m =
[[129 136 130 152 123 119 131 133 134 130 136 134]
 [127 129 128 125 128 100 134 123 129 133 132 121]
 [137 125 127 134 127 126 127 130 134 129 137 125]]
Indices start at 1.
row 1 col 1 = 129
row 3 col 2 = 125
row 2 col 6 = 100
row 2 col 11 = 132
row 3 col 7 = 127
row 2 col 2 = 129
row 3 col 4 = 134
row 3 col 11 = 137
row 2 col 3 = 128
row 1 col 12 = 134
row 3 col 10 = 129
row 3 col 12 = 125
row 1 col 5 = 123

arr =
[[136 146 123 140 133 130 121]
 [109 138 118 139 128 134 127]
 [109 134 113 111 136 136 127]
 [143 131 109 138 147 124 124]
 [104 113 110 117 145 111 122]
 [127 142 131 134 109 141 108]
 [140 143 138 140 121 140 136]
 [150 113 107 141 123 118 149]
 [141 120 108 147 124 144 144]
 [129 117 114 113 119 143 104]]
Rows and columns are counted from 1.
row 1 col 1 -> 136
row 7 col 7 -> 136
row 2 col 5 -> 128
row 9 col 3 -> 108
row 5 col 3 -> 110
row 4 col 6 -> 124
row 1 col 7 -> 121
row 1 col 4 -> 140
row 5 col 5 -> 145
row 3 col 2 -> 134
row 4 col 1 -> 143
row 1 col 3 -> 123
row 2 col 6 -> 134
row 2 col 7 -> 127
row 7 col 5 -> 121
row 5 col 1 -> 104
row 4 col 2 -> 131
row 8 col 5 -> 123
row 3 col 4 -> 111
row 3 col 7 -> 127
row 7 col 2 -> 143
row 4 col 5 -> 147
row 1 col 6 -> 130
row 9 col 7 -> 144
row 4 col 7 -> 124

A =
[[135 123 129 135 114 142 116 128 114]
 [128 121 128 112 127 136 124 125 117]
 [136 121 125 137 132 133 128 136 107]
 [120 114 139 118 128 134 124 119 138]
 [128 129 133 132 138 122 127 122 136]
 [128 142 116 131 124 115 128 138 116]
 [113 117 122 126 124 138 131 120 140]
 [115 119 133 123 121 134 131 117 134]
 [134 115 115 144 119 139 123 143 117]
 [123 119 135 121 134 133 125 127 132]
 [137 145 129 126 128 126 132 144 133]
 [124 121 127 114 122 134 122 122 119]
 [119 117 132 127 116 134 129 111 143]]
Rows and columns are counted from 1.
(1, 1)	135
(1, 3)	129
(9, 6)	139
(10, 6)	133
(1, 7)	116
(11, 8)	144
(11, 5)	128
(12, 6)	134
(6, 9)	116
(11, 4)	126
(2, 3)	128
(6, 7)	128
(13, 6)	134
(4, 3)	139
(10, 4)	121
(7, 6)	138
(7, 3)	122
(7, 9)	140
(10, 7)	125
(3, 3)	125
(1, 2)	123
(3, 8)	136
(6, 2)	142
(10, 5)	134
(11, 6)	126
(12, 3)	127
(13, 1)	119
(10, 8)	127
(12, 8)	122
(7, 2)	117
(3, 9)	107
(4, 5)	128
(13, 3)	132
(7, 7)	131
(11, 2)	145
(8, 1)	115
(11, 9)	133
(8, 6)	134

B =
138	122	125	103	135	119	125	132	99	115	127	122	119	124	125	130
125	118	132	104	128	123	113	132	103	125	121	122	134	129	131	116
117	111	138	107	131	119	123	130	130	130	132	122	146	113	120	123
112	128	138	133	118	121	150	147	130	125	144	124	119	121	120	129
127	137	111	124	119	130	127	121	136	120	117	132	112	140	139	142
149	129	121	121	126	129	120	131	109	125	121	113	125	116	135	129
127	122	125	135	132	123	129	128	150	128	134	139	123	134	148	141
123	116	132	118	129	130	139	131	132	130	132	114	146	112	122	119
Indices start at 1.
(1, 1) = 138
(8, 10) = 130
(7, 6) = 123
(7, 14) = 134
(8, 9) = 132
(6, 9) = 109
(3, 4) = 107
(2, 10) = 125
(5, 2) = 137
(2, 5) = 128
(6, 10) = 125
(7, 4) = 135
(3, 14) = 113
(3, 1) = 117
(5, 15) = 139
(1, 15) = 125
(1, 3) = 125
(6, 1) = 149
(4, 8) = 147
(6, 4) = 121
(5, 7) = 127
(4, 6) = 121
(1, 6) = 119
(8, 11) = 132
(7, 12) = 139
(2, 8) = 132
(7, 15) = 148
(7, 8) = 128
(8, 16) = 119
(8, 5) = 129
(3, 12) = 122
(5, 12) = 132
(5, 3) = 111
(4, 9) = 130
(4, 2) = 128
(2, 6) = 123
(5, 6) = 130

X =
array([[104, 122, 118, 128, 131],
       [113, 128, 123, 128, 122],
       [117, 126, 123, 133, 127],
       [106, 118, 118, 133, 130],
       [116, 120, 113, 137, 121],
       [116, 121, 122, 139, 130],
       [113, 117, 114, 127, 126],
       [113, 126, 114, 136, 119]])
Rows and columns are counted from 1.
(1, 1) => 104
(1, 5) => 131
(5, 4) => 137
(2, 4) => 128
(2, 2) => 128
(8, 2) => 126
(3, 5) => 127
(2, 3) => 123
(8, 1) => 113
(3, 1) => 117
(8, 4) => 136
(5, 2) => 120
(4, 5) => 130
(8, 3) => 114
(7, 5) => 126
(6, 5) => 130
(5, 1) => 116
(4, 3) => 118
(6, 1) => 116
(7, 3) => 114

M =
[[131 129 117 142]
 [131 127 127 130]
 [124 128 127 128]
 [115 137 150 118]
 [128 133 123 124]
 [122 127 128 127]
 [126 126 137 128]
 [129 129 117 140]
 [129 128 123 134]
 [128 128 127 130]
 [128 135 121 124]
 [127 123 134 121]
 [121 141 121 117]
 [121 127 145 112]
 [128 112 150 139]]
Rows and columns are counted from 1.
(1, 1) -> 131
(2, 3) -> 127
(10, 3) -> 127
(4, 3) -> 150
(3, 4) -> 128
(11, 4) -> 124
(6, 3) -> 128
(7, 3) -> 137
(5, 4) -> 124
(6, 1) -> 122
(3, 3) -> 127
(9, 1) -> 129
(4, 1) -> 115
(1, 4) -> 142
(14, 4) -> 112
(4, 2) -> 137
(9, 3) -> 123
(13, 3) -> 121
(11, 2) -> 135
(12, 4) -> 121
(13, 1) -> 121
(5, 1) -> 128

W =
[[132 125 115 130 134]
 [134 128 156 129 118]
 [113 135 132 126 117]
 [124 143 101 130 138]
 [133 117 147 124 131]
 [110 134 105 145 137]
 [114 119 127 154 133]
 [116 113 128 125 114]
 [137 144 135 129 122]]
Rows and columns are counted from 1.
(1, 1): 132
(7, 5): 133
(1, 3): 115
(8, 3): 128
(8, 2): 113
(4, 1): 124
(3, 5): 117
(8, 5): 114
(6, 1): 110
(3, 2): 135
(5, 3): 147
(1, 2): 125
(5, 1): 133
(3, 1): 113
(7, 1): 114
(2, 5): 118
(7, 3): 127

a =
[[153 132 126 111]
 [116 128 130 127]
 [123 125 120 133]
 [124 139 126 120]
 [138 124 145 135]
 [135 124 135 131]
 [130 129 129 128]
 [121 125 122 125]
 [142 127 133 120]]
Indices start at 1.
(1, 1) = 153
(3, 3) = 120
(7, 2) = 129
(4, 4) = 120
(5, 3) = 145
(4, 3) = 126
(8, 1) = 121
(6, 2) = 124
(6, 3) = 135
(2, 4) = 127
(2, 3) = 130
(1, 2) = 132
